Each row below holds a small network's activations on one input, seen along a few directions.
Each table varies a few parts of the input and shows all the possible inputs, shuffled.
Descriptions start from the smaller parts, as in this example, which fits no table here: ring(8) and (point or ring(11) or (values(2) and line(6))).
Shared parts are said once, and a part with two or three values counts as separate values.
(in the rows, 128 means zero)

Other details of the inputs shift rows strongly along two fixed directions, in all tables alike. That doesn't count.

Table:
row 1: [ 83  82 130 123 178 130 176 129 142 132 136  84]
row 2: [ 97 117 159 153 187 127 170 168 153 121 176  74]
row 3: [128 156 158 166 138 177 207  40  58  94 188 128]
row 4: [127 102 145 147 194 158 158 170 172 103 140  99]
row 5: [145 157 150 179 142 156 211  40  73  99 197 140]
row 6: [166 151  90  90  39  91  37 112 102 150  86 211]
row 7: [116 165 102 127  38 111  74 105  72 147  85 163]
row 8: [101  99  80 113 115  84  98 168 169 151  99 118]
row 9: [187 196 148  89  98 176 183  69 111 126 127 147]
row 10: [124  97 201 118 171 112 128 142 153 106 156  74]
row 11: [ 77 114 112 147 140  83  93 171 120 200  99 114]
row 12: [135 138 101  74 143 139 118 156 191 163  93  88]
row 13: [162 172  95 152  82 152  85 126  76 132 106 181]
row 14: [142  98 191 132 175  93 133 141 167 111 165  87]
row 15: [127 112 119  84 159 107  88 176 161 127 120 128]
row 16: [141 160 123 146 116 155 179  67 118  75 165 155]
row 17: [110 173  70 152  84 127  84 106  57 175 112 182]
row 18: [150 164 115 114  71 138  54  93  85 115 128 168]
row 19: [180 165 146 138 111 139 123  71  99  84 176 162]
row 20: [122 102  74 111 124 111  64 205 152 162  62 139]
row 21: [169 154  81  89  71 111  63  98 110 115 105 197]
row 22: [127  88 165  87 181 129 141 142 171  87 153  85]
row 23: [135 101 188 158 192 127 168 178 149 119 140  79]
row 24: [ 84 100 143 132 165 145 163 139 173  99 153  76]
row 25: [ 78 109 103 135 105 106  72 169 146 161 113  93]
row 26: [130  92 164 158 164 152 145 152 149 109 149  73]
row 27: [178 145  79 126  72 137 107 102 101 112  89 189]
row 28: [140  90 140 156 174 145 157 144 183  98 145  99]
row 29: [180 180 201 128 148 152 179  73  76  65 183 155]
row 30: [143 137 145 144 121 131 205  63  83 122 155 160]
row 31: [126 185  99 132  57 108  85 122  67 152  92 181]
row 32: [124  84 111 113 132 132 107 169 156 126  88 106]
row 33: [136 102 186  97 186 114 152 168 161 114 159 108]
row 34: [176 154 115 156  63 120  92 103  86 132  93 176]
row 35: [129 158 102 158  75 102 111  76  67 164 110 172]
row 36: [ 69 113  78 138 152 117  96 161 144 177 107 127]
row 37: [173 208 117 103 114 201 162  61 131 106 136 143]
row 38: [118 155  66 148  86 134 111  69  94 143 117 185]
row 39: [170 151 157 148 131 209 197  59  98  44 158 146]
row 40: [136  77 178 127 155 140 171 158 153 112 127  89]
row 41: [113 114 127 106 173 123  85 173 179 122 137 118]
row 42: [127  95 140 120 174 115 108 146 198 106 157 103]
row 43: [105 102 112  97 131 121  51 156 174 127 115 115]
row 44: [ 98  96 141 110 159 131 175 143 157 101 140  81]
row 45: [119  94 135 140 112 109  75 175 140 156  81  99]
row 46: [120 150  83 108 108 123  45 173 178 206  86  90]
row 47: [121 148 106 102 102 103  53 171 172 212  66  89]
row 48: [126 151 132 132 124 137 181  96  70 141 135 169]
row 49: [165 143 168  90 101 142 137  84  95  89 143 161]
row 50: [125  99 101 116 109 100  68 211 146 180  63 143]
row 51: [100  97  91 115  84  66  77 180 160 183  85 132]
row 52: [169 154  81 159  56 131  66 112  93 139  99 180]
row 53: [157 167 168 158 108 132 196  62  84  85 168 144]
row 54: [ 56  96  65 129 116 113  61 150 146 185  85 118]
row 55: [ 82  91 173 154 173 114 170 128 127 147 146  67]
row 56: [141 183 146 142 143 184 214  70  94  58 180 158]
row 57: [ 93 110 108 109 157 109 136 183 158 136 118 108]
row 58: [158 175 129 122 113 139  88 112  91 111 151 169]
row 59: [ 95  89 161 113 139 113 163 158 154 129 133  85]
row 60: [126 137 153 130 115 152 201  63  68 118 145 149]
row 61: [157  74 186 145 177 127 200 152 170 104 152  91]
row 62: [120 163  69 120 100 134 127  97  65 148 101 192]
row 63: [ 97  82 115 135 177 104 168 135 157 144 138  98]
row 64: [109 106 182 124 184 122 213 164 151 114 165  90]
row 65: [100 105 119 155 135  96 113 161 165 146 146  90]
Each input here is: ring(5) and (point or (values(3) and line(4))).
Q: The inputs of row 33 and row 29 match in every part but the ring(5) part. If row 50 is changed in the same way as row 33 into row 29, which row does it become?
A: row 23
Q: The inputs of row 1 and row 3 match in every part but the ring(5) part. If row 44 is changed in the same way as row 1 into row 3, which row does it become?
A: row 25
Q: Change only the values(3) part in row 38. List by row number the other rows that result.
A: row 36, row 54
Q: Change only the line(4) part in row 21. List by row number the other rows that result.
A: row 8, row 27, row 63
Q: Change only the values(3) part in row 65. List by row number the other rows that result.
A: row 2, row 25

Table:
row 66: [128 138 166 165 154 166 201  65 111 109 175  91]
row 67: [131 132  82 108  78 116  14 147 158 175  73 124]
row 68: [183 180 137 139  83 179 133  51  89  51 156 169]
row 69: [ 99  76 161 142 194 112 209 122 147 103 179 100]
row 70: [114  72 162 172 190 137 219 120 159  97 174  76]
row 71: [184 158  83 123  50 148  86  80 101  98  97 201]
row 72: [ 66  97 121 108 151  84 135 175 167 188 114  79]
row 73: [155 157  87  74  58 133  80 109  91 123  76 204]
row 74: [114  66 123  95 162  85  93 184 197 129 122 108]
row 75: [178 195  96 103  41 157 101  84 102 128  87 175]
row 76: [179 213  95 101  66 154  99 105  88 135  96 194]
row 77: [106 105  96 141 103 133 130 136 117 152  86 125]
row 78: [139 115 186 143 214 151 167 153 168  67 198  81]
row 79: [111  71  87  99 112 106  44 215 198 172  49  99]
row 80: [140 115 124 108 151 139 114 182 154 130 101 129]
row 81: [156 184 147 151 101 179 230  39  72  98 155 138]
row 82: [149 203 128 159 114 170 164  46  46 119 157 174]
row 83: [143 155 132  77 111 125 128 123 140 130 120 136]
row 84: [ 66  78  71 132 141  88  68 229 157 210  60 110]
row 85: [123 159  82 110  58 133 127  79  47 137  90 206]
row 86: [ 62  90  64 154  89  85  23 180 155 189  84 108]
row 87: [139  98 221 172 149  89 184 134  95 125 157  95]
row 88: [135  73 156 116 100  43  18 231 162 190  76 104]
row 89: [119 182  91 120  64 127  97  55  55 155 119 187]
row 90: [115 140 170 152 195 148 233 129 132 127 170  84]
row 91: [119 111 133 116 178 117  74 191 187 161 126  80]
row 92: [154  94 177 138 220 143 190 156 179  74 180  96]
row 93: [132 135 129 103 117 120  88 121 131  94 146 144]
row 94: [140 188 131 174 116 167 168  59  49  83 175 181]
row 95: [132 108 200 101 210 136 177 123 177  94 190  63]
row 96: [ 78  91 173 148 194 116 184 126 146  99 195  80]
row 97: [110 117  88 157 131 110 116 145 116 150 116 156]
Q: Describe the family of inputs behind these rows.
A: values(2) and (point or (values(3) and ring(5)))
Q: Change only the values(3) part in row 96. List by row number the other rows that result.
A: row 86, row 94

Table:
row 98: [148 112 159 111 180 137 154 171 167 111 135 105]
row 99: [141 174  38 132  50 143  73  89  57 144  85 231]
row 100: [126 124 150 131 186 139 131 153 166 113 161  93]
row 101: [117 114 159 111 170 120 132 133 170 110 166  87]
row 102: [151 173 160 161 118 171 223  48  69 101 160 130]
row 103: [ 92 129 109 141 140 114 121 160 126 182 111 118]
row 104: [123 187 110 123  64 131 143  67  52 136 120 179]
row 105: [ 90  91  97 117 131 104 110 140 142 142 115 128]
row 106: [159 145 138 158 122 182 206  45  86  73 159 154]
row 107: [139 101 167  91 164 118 156 152 172 109 140  99]
row 108: [114 123  88 122  91 110  27 165 166 166  88 115]
row 109: [128  81 194 167 159  86 137 157 125 116 161 102]
row 110: [136 109  96 100  87 109  51 184 165 163  62 123]
Q: Describe the family of inputs behind these rows.
A: point or (values(3) and line(4))
Q: Start at row 98 and move only the line(4) part, one step at a time. The first step leads to row 100. Which rows follow, in order?
A: row 99, row 103
Q: Change only the values(3) part in row 110. List by row number the other rows that result.
A: row 98, row 107
